These are the activations of a small neural network, seen along a few directions. Each row is one input.
In each table, some parts of the input vary, and every possible input appears once, in random order.
A made-up example of a description, with smaller parts first: one of 3 separate values, together with either a single point or one of 11 places around a ring or (one of 4 places along a line, together with one of 8 places around a ring).
Shared parts are said once, and a part with two or three values counts as separate values.
In the rows, zero is written as 128.

Other details of the inputs vary at random and push rows far along three fixed directions, the same in every table; ignore that.

A family of inputs:
row 1: [108  35  69  82 139 131  75 129 131 157 184 125 132]
row 2: [165  52 174 130 162 104 140 134 158  89 137 122 127]
row 3: [152  54 174 136 147 100 146 158 149  95 144 144  90]
row 4: [ 91 183 125 137  81 151 129 126 116 136 122 117 148]
row 5: [115 107 126 137 117 130 130 153 120 142 152 131 122]
row 6: [154 185 138  84 184  64 167 116  87 170 115 124 105]
row 7: [135 115 106 118 128 148 122 114 130 133 150 131 104]
row 8: [104 172  71  99 135 110 123 143  87 158 138  90 134]
row 9: [119 104  88 120 101 174  83 112 136 147 134 129 139]
row 10: [133  38 132 101 180 141 188 135 144  77 105 172 113]
row 11: [113 177 110 123 101 166 102 135 118 135  86  98 122]
row 12: [150 149 153 173  80 147 144 115 177  96  65 142 109]
row 13: [143 193 147  95 185  51 171 138  92 148 118 109 140]
row 14: [109 174 119 160  76 150 116 140  96 155 105 129 154]
row 15: [111 169  73 103 140 107 119 125  93 177 136 111 151]
row 16: [134 198 136  73 186  75 167 131 111 176 109 116  97]
row 17: [148 105 160 140 175 105 147 148 146 118 151 163  99]
row 18: [175  50 162 117 160 112 126 120 141  97 126 129  90]
row 19: [124 129 143 148 116 128 137 149 133 130 130 145 116]
row 20: [148 107 172 111 162 114 158 138 154 117 159 151 113]
row 21: [132 115 101 126 133 142 128 120 143 136 148 123 122]
row 22: [111  82  93 104 152 159 159 129 104 107  95 160 154]
row 23: [142 126 130 124 112 126 129 127 126 107 109 122  93]
row 24: [101 184  72  93 157 133 104 131 107 171 142 121 125]
row 25: [115  97  94 116 104 169  72 130 120 134 119 103 137]
row 26: [167  46 162 105 153  99 124 126 163 101 113 139  92]
row 27: [129 154 184 169  75 150 146 115 171  86  84 151 121]
row 28: [142 138 124 127 138 137 107 114 146 132 103 149 119]
row 29: [ 98 190 123 140  93 166 127 117 121 135 132 125 150]
row 30: [142 154 168 177  78 145 151 122 178  88  79 142 129]
row 31: [108 103  79 135  87 157 107 128 136 136 141 109 134]
row 32: [116 101 106 153  97 168  97 135 116 144 156 141 151]
row 33: [ 90 119 103 146  96 173  94 125 139 112 164 138 147]
row 34: [ 95 176 109  94 141 131 119 163  81 152 155  96 149]
row 35: [122 106  76 147 110 158  86 116 137 129 139 134 148]
row 36: [113 116 105 146 144 133 121 114 139 126 151 130 121]
row 37: [159  38 169 138 168 104 136 115 151  96 131 119 107]
row 38: [ 96  39  79 112 149 137  95 135 114 132 196  85 128]
row 39: [114 182 112 166 105 154 106 138 103 146 115 149 152]
row 40: [170  99 144 120 175 102 133 108 142 116 132 159  95]
row 41: [117 132 156 128 112 123 137 134 133 100 126 123 123]
row 42: [147 102 174 116 165 105 151 110 144 120 153 149 128]
row 43: [104 170  83 119 150 121 125 105  85 179 151 107 154]
row 44: [135 198 136  75 189  73 162 130 118 170 109 126  96]
row 45: [154 103 171 110 164 108 148 130 141 126 153 155 130]
row 46: [ 92 104  85 148  83 154  99 126 119 119 138  98 135]
row 47: [119 123 108 137 139 134 123 133 146 119 160 133 141]
row 48: [129 136 152 148 125 138 131 159 116 120 119 119 117]
row 49: [149  73 170 125 163 117 139 142 172  93 163 166 108]
row 50: [107 179 111 143  85 140 127 141 117 118 110 102 151]
row 51: [107 164 105 117 145 122 111 159  62 169 143 103 152]
row 52: [110 183 117 158  95 165 126 141 111 149 126 134 138]
row 53: [143 193 150  98 186  56 181 129 102 164 124 117 142]
row 54: [133 190 139 107 192  56 172 110  97 170 116 121 124]
row 55: [122 176  79 102 136 134 114 109  80 175 143 119 137]
row 56: [145 123 127 137 116 119 135 116 138 133 104 126 130]
row 57: [170  96 145 121 171 102 150 109 152 129 133 141 115]
row 58: [ 97 177 103 155  92 144 127 113 122 141 108 113 135]
row 59: [138 197 163  87 174  64 162 150  85 148 118 125 135]
row 60: [145 150 166 189  91 160 152  95 172  96  79 139 110]
row 61: [109 177 129 139  73 153 118 135 110 141 107 129 165]
row 62: [106  52  77 107 143 143 108 136 137 138 220 115 150]
row 63: [114 111  74 146 109 165  95 125 146 123 147 129 133]
row 64: [166 140 165 168  67 147 125 108 145  81  48 140 104]
row 65: [140 101 173 107 150 100 159 147 148 119 150 142 112]
row 66: [147  92 184 114 168 100 142 128 132 104 137 125 124]
row 67: [140 152 185 161  70 149 140 144 156  76  76 141 120]
row 68: [160 144 156 175  72 142 130 115 155  87  47 131 124]
row 69: [118 175 103 134  81 154 123 118 112 140 103 117 116]
row 70: [156  53 172 139 150  98 140 141 151 117 144 163 110]
row 71: [144 198 134  93 199  76 168 140  98 154 112  93 109]
row 72: [108 103  94 141  90 147 101 127 134 130 148 123 170]
row 73: [144  65 175 115 146 108 147 145 170 100 156 156 108]
row 74: [102 173 131 140  82 144 122 117 111 138 113 123 161]
row 75: [113  51  61 102 149 144  84 127 125 134 206 132 110]
row 76: [ 98 180 124 139  86 144 116 117 112 138 115 130 164]
row 77: [111 189 117 143 101 157 105 133 113 135 120 146 165]
row 78: [146 136 170 187  79 140 145  95 158 103  61 135 124]
row 79: [118  38  71 101 148 134  82 138 111 139 183  93 144]
row 80: [106  48  62  95 125 140  89 130 122 142 197 121 113]
row 81: [108 164  85  84 137 117 111 126  93 186 126 109 139]
row 82: [142 157 181 179  93 154 129 104 164  85  83 166 137]
row 83: [104 106  82 158 111 157  88 106 126 132 147 129 151]
row 84: [130 205 142 100 176  68 185 138 108 160 129 110 131]
row 85: [165  91 149 110 158  92 141 111 139 124 126 148  95]
row 86: [159 146 167 164  86 164 131 118 149  81  60 124  90]
row 87: [147 137 169 184  80 134 137 104 149  87  56 128 122]
row 88: [126 126 157 129 112 116 128 125 123 106 118 128 139]
row 89: [164  63 159 140 169 103 138 121 174  95 151 157 128]
row 90: [153  96 180 108 165 103 138 148 128 110 136 130 127]
row 91: [104  33  73  78 136 133  81 146 129 134 184 106 112]
row 92: [146 149 186 166  74 147 135 126 161  95  75 162 139]
row 93: [153 197 151 102 199  69 181 120 109 161 132 127 142]
row 94: [140 185 153 103 185  57 162 156  72 163 121 125 122]
row 95: [105  98 100 139 100 165 100 146 130 110 152  93 153]
row 96: [ 96 181 132 138  95 161 117 135 108 119 115 101 146]
row 97: [109 111  84 118 100 180  91 121 143 143 143 123 125]
row 98: [ 93  99  88 148  89 155 110 118 128 136 147 105 135]
Each input here is: one of 2 separate values, together with either a single point or (one of 6 places along a line, together with one of 8 places along a line).
Question: The inputs of row 28 and row 24 match in every part but the choice among 2 separate values. If row 85 is changed in the same way as row 28 into row 24, which row does it become?
Answer: row 80
Question: The inputs of row 81 and row 16 match in every part but the choice among 2 separate values. If row 87 is changed in the same way as row 81 into row 16, which row does it become?
Answer: row 46
Question: A walk changes only the place on the line of 8. It starts at row 39 and steps to row 77. List the rest of the walk in order.
Answer: row 82, row 89, row 83, row 35, row 40, row 28
Question: Which other rows does row 50 become when the place on the line of 8 takes its other values? List them by row number.
Answer: row 3, row 8, row 23, row 41, row 46, row 67, row 91

A family of inputs:
row 99: [152  62 138 151  89 162 103 100 169  99 107 141 123]
row 100: [ 94  50 104  98 152 110 132 156 104 136 203 120 159]
row 101: [193 102 202 122 182  71 183 106 162  90  78 146  76]
row 102: [151  97 129 182  80 162 120  97 187  92  82 129 106]
row 103: [104  50  84  88 167 114 112 162  93 144 210 122 162]
row 104: [129 127 172 114 168  96 175 139 130 121 148 139 120]
row 105: [101 224  81 141 105 152 110 118  85 176 107 119 159]
row 106: [135 232 165 133 150  99 168 125 138 139 104 145 130]
row 107: [110 120 105 133 105 169 100 134 120 132 128 132 137]
row 108: [113  56 125 108 120 115  97 167 122 126 189  97 123]
row 109: [ 95 117 127 129 110 147 134 147 117 120 154 128 150]
row 110: [114 116 127  89 155  87 116 161  95 153 186  90 121]
row 111: [115 110 150 167  83 167 130 125 156  97 133 145 136]
row 112: [139  85 114 161 100 160 112 103 159 100 103 115 115]
row 113: [126  68 136 131 119 150 124 158 139  98 152 145 138]
row 114: [121 125 140 157  73 140  95 134 125 121 128  97 137]
row 115: [129 145 114 113 119 133 119 114 111 145 105 118 139]
row 116: [118 133 110 137 114 151 110 125 110 138 115 129 146]
row 117: [135 116 133 158  69 176 112 112 156  86  78 132 109]
row 118: [ 84 238  95 133 100 152 116 130 100 159 130 119 168]
row 119: [ 88 134  43 116 125 147  83 128  93 185 176 118 161]
row 120: [153 124 185 101 206  61 176 130 134 121 140 141 126]
row 121: [134  89 149 175  86 155 115 113 185  91 128 154 145]
row 122: [126 113 101 100 148 111 127 124 103 135 128 111 125]
row 123: [ 67 206  70 124 105 146 121 137  90 179 170 115 167]
row 124: [143  86 155 166 101 168 120 128 167  85 132 158 126]
row 125: [179 174 180 144 149  91 175  95 155 110  60 142  87]
row 126: [170  65 163  91 196  63 170 130 139 107 122 134  90]
row 127: [176 104 195  95 209  67 178 135 139 110 110 159  80]
row 128: [130  77 161 174  91 153 134 116 164  88 132 148 139]
row 129: [114  83 143 129 113 144 123 151 148  95 144 139 146]
row 130: [120 175 129 112 154 121 144 145  99 143 140 131 140]
row 131: [131  68 137 152 105 157 116 138 140  94 138 143 150]
row 132: [118  39 109 108 139 143 107 154 129 121 165 137 128]
row 133: [119 243 119 143 114 146 133 122 106 160  86 134 133]
row 134: [125 116 102  85 150 114 120 127  98 154 136 113 140]
row 135: [170 136 161 116 179  79 166 103 137 120  98 133  92]
row 136: [131  60 160 154  97 147 124 138 164  76 123 146 151]
row 137: [139 111 143 139  80 170 115 122 151 100  84 137 122]
row 138: [155 220 149 130 142 101 166 108 139 135  71 136  91]
row 139: [ 74 172  83 132  98 157 117 135 101 158 170 118 162]
row 140: [102  85  98 100 131 104  90 154  89 155 197  81 145]
row 141: [183 130 193 116 166  98 166 108 165 111  89 152  84]
row 142: [ 91 160 108 117 119 145 115 140 108 137 150 121 161]
row 143: [101 158  70 125 112 149  92 119  86 161 131 121 153]
row 144: [120  98 122 136 107 165 108 139 130 115 122 139 132]
row 145: [142 230 125 125 126 113 144 103 117 166  77 128 131]
row 146: [173 134 221 119 173  59 168 142 147 113 123 121  79]
row 147: [143  60 130 156  95 162 101 117 180  99 128 164 104]
row 148: [151  84 143  84 206  70 150 134 109 136 144 140 111]
row 149: [ 93 185  87 126  96 128  89 144 101 176 171  89 137]
row 150: [135 127 137 170  72 180 104 113 154  97  84 154 117]
row 151: [105  49  60  81 167 112 111 143 101 147 179  89 132]
row 152: [111  94 134 121 125 141 120 145 137 107 155 134 148]
row 153: [131  85 112  82 187  95 148 146 121 131 147 105 100]
row 154: [122 184 146 107 172  99 152 132 117 142 143 132 137]
row 155: [124 104 115 154  83 167  97 117 129 112 100 139 138]
row 156: [168 147 209 144 167  87 176 113 162  97  99 155 121]
row 157: [141 120 131 148  79 171 108 107 165 114  99 141 116]
row 158: [160 217 175 160 139 106 173 118 139 129  83 155 129]
row 159: [127  72 135  86 173  62 124 163 101 147 193  92 124]
row 160: [142 115 128 156  68 175 105 107 177 112  97 147 116]
row 161: [110 112  99 127 103 163  96 131 117 128 128 135 130]
row 162: [114 231  80 136 100 134 122 104 101 163  87 111 137]
row 163: [126 109 103 138 115 146 118 114 131 119 106 103 123]
row 164: [130 129 117  93 155 110 138 131 111 130 124 118 108]
row 165: [133 111 148 167  77 138  95 125 143 113 132 106 128]
row 166: [138  46 131 132  98 153 117 133 161  80 113 135 104]
row 167: [148  90 136 164  79 168 114 104 181  84  97 144  95]
row 168: [ 83  70  88  97 148 119 121 148  91 148 207 112 167]
row 169: [131  96 173  91 195  71 186 158 125 122 166 140 118]
row 170: [107  55  76  59 158 121 103 150 103 155 187 113 133]
row 171: [128 215 109 125 141 107 136 114 101 169 101 136 131]
row 172: [145 205 140 137 140 108 147 109 114 147  82 143 120]
row 173: [115  35  95  83 160 121 106 155 113 132 181 135 122]
row 174: [121 114 132 152  81 143  91 136 145 125 158 107 118]
row 175: [134 143 147 184  68 185 119 124 163  95 106 155 135]
row 176: [127 192 119 134 138 128 130 117 100 156 102 130 141]
row 177: [155  73 155  87 212  68 162 146 119 134 146 142 114]
row 178: [121 145 129 104 162 116 143 153  99 137 152 132 140]
row 179: [122 247 125 134 135 123 151 134 106 161 115 138 141]
row 180: [156  88 142 155  88 156 113  98 173 105  98 144 119]
row 181: [145 178 152 129 169  99 159 126 111 139 124 139 137]
row 182: [157 201 180 148 132  74 151 124 135 144 106 114 108]
row 183: [146  88 142 159  95 162 111 115 170  97 110 161 104]
row 184: [126 121  95 161  89 164 108 103 148 119 103 109 123]
row 185: [121 151 104  77 157 115 126 129  97 164 138 114 126]
row 186: [136 135 122 176  71 181 117 105 172  97  79 123 104]
row 187: [138 228 144 144 142 112 159 122 108 148 103 138 144]
row 188: [166 162 166 114 172  90 169 110 140 118  91 137  81]
row 189: [127 164 114 111 152 120 144 124 116 137 105 102 106]
row 190: [ 90 101  90  97 147 122 108 145  96 144 186 113 175]
row 191: [117  68  94  85 167 103 116 147  95 146 164 128 136]
row 192: [176 123 185 102 206  71 191 127 148 106  93 125  71]
row 193: [101 173  71 131 106 163 107 118 110 146 115  95 128]
row 194: [136 225 121 138 132 122 154 111 134 145  76 114 102]
row 195: [143  93 172 169  77 145 102 131 168  93 131 120 105]
row 196: [150  85 148  89 210  75 154 138 113 140 149 138 117]
row 197: [ 77 133  69 129 109 141 110 130 104 166 190 118 172]
row 198: [140  69 126 150 106 152 121 117 154  90  97 114 116]
row 199: [111 245 129 149 110 130 139 116 110 148  98 126 165]
row 200: [122 243 139 156  90 114 123 125 102 159 101  94 137]
row 201: [ 75 219  81 137 101 142 127 126  79 175 147 110 178]
row 202: [140  87 150 162 102 157 122 128 148  92 123 147 143]
row 203: [135  51 107  58 192  81 130 141 107 152 174 118 127]
row 204: [122 121 107 148 102 164 103 124 148 134 132 146 126]
row 205: [106 109  86 125 120 164  92 130 117 144 156 130 138]
row 206: [ 95 140 117 136 110 138 133 132 104 136 146 120 163]
Question: What do these inputs look like to the network?
Answer: one of 2 separate values, together with one of 6 places along a line, together with either a single point or one of 8 places along a line
Question: The inputs of row 144 and row 132 match in every part but the place on the line of 6. If row 192 is changed in the same way as row 144 into row 132, which row does it become?
Answer: row 153
Question: The inputs of row 100 and row 168 match in every part but the place on the line of 6. If row 173 is changed in the same way as row 100 into row 168, which row does it become?
Answer: row 127
Question: The inputs of row 148 and row 172 match in every part but the place on the line of 6. If row 196 is changed in the same way as row 148 into row 172, which row does it become?
Answer: row 105
Question: Which other rows does row 185 become when the place on the line of 8 takes its other values? List them by row number.
Answer: row 104, row 107, row 117, row 130, row 142, row 161, row 189
Question: A walk changes only the place on the line of 8. It starts at row 102 and steps to row 162. List the rest of the walk in order.
Answer: row 145, row 171, row 119, row 158, row 121, row 197
Question: Which other rows does row 142 become when the choice among 2 separate values takes its other values? List them by row number.
Answer: row 120
Question: List by row number the other rows that have the place on the line of 6 and the choice among 2 separate values in common with row 128.
Answer: row 99, row 112, row 135, row 143, row 156, row 165, row 176, row 181
Question: A walk changes only the place on the line of 6. It starts at row 170 and steps to row 137. List the rest of the walk in order.
Answer: row 185, row 141, row 157, row 160
Question: Which other rows does row 107 become when the choice among 2 separate values takes its other values? List them by row number.
Answer: row 116
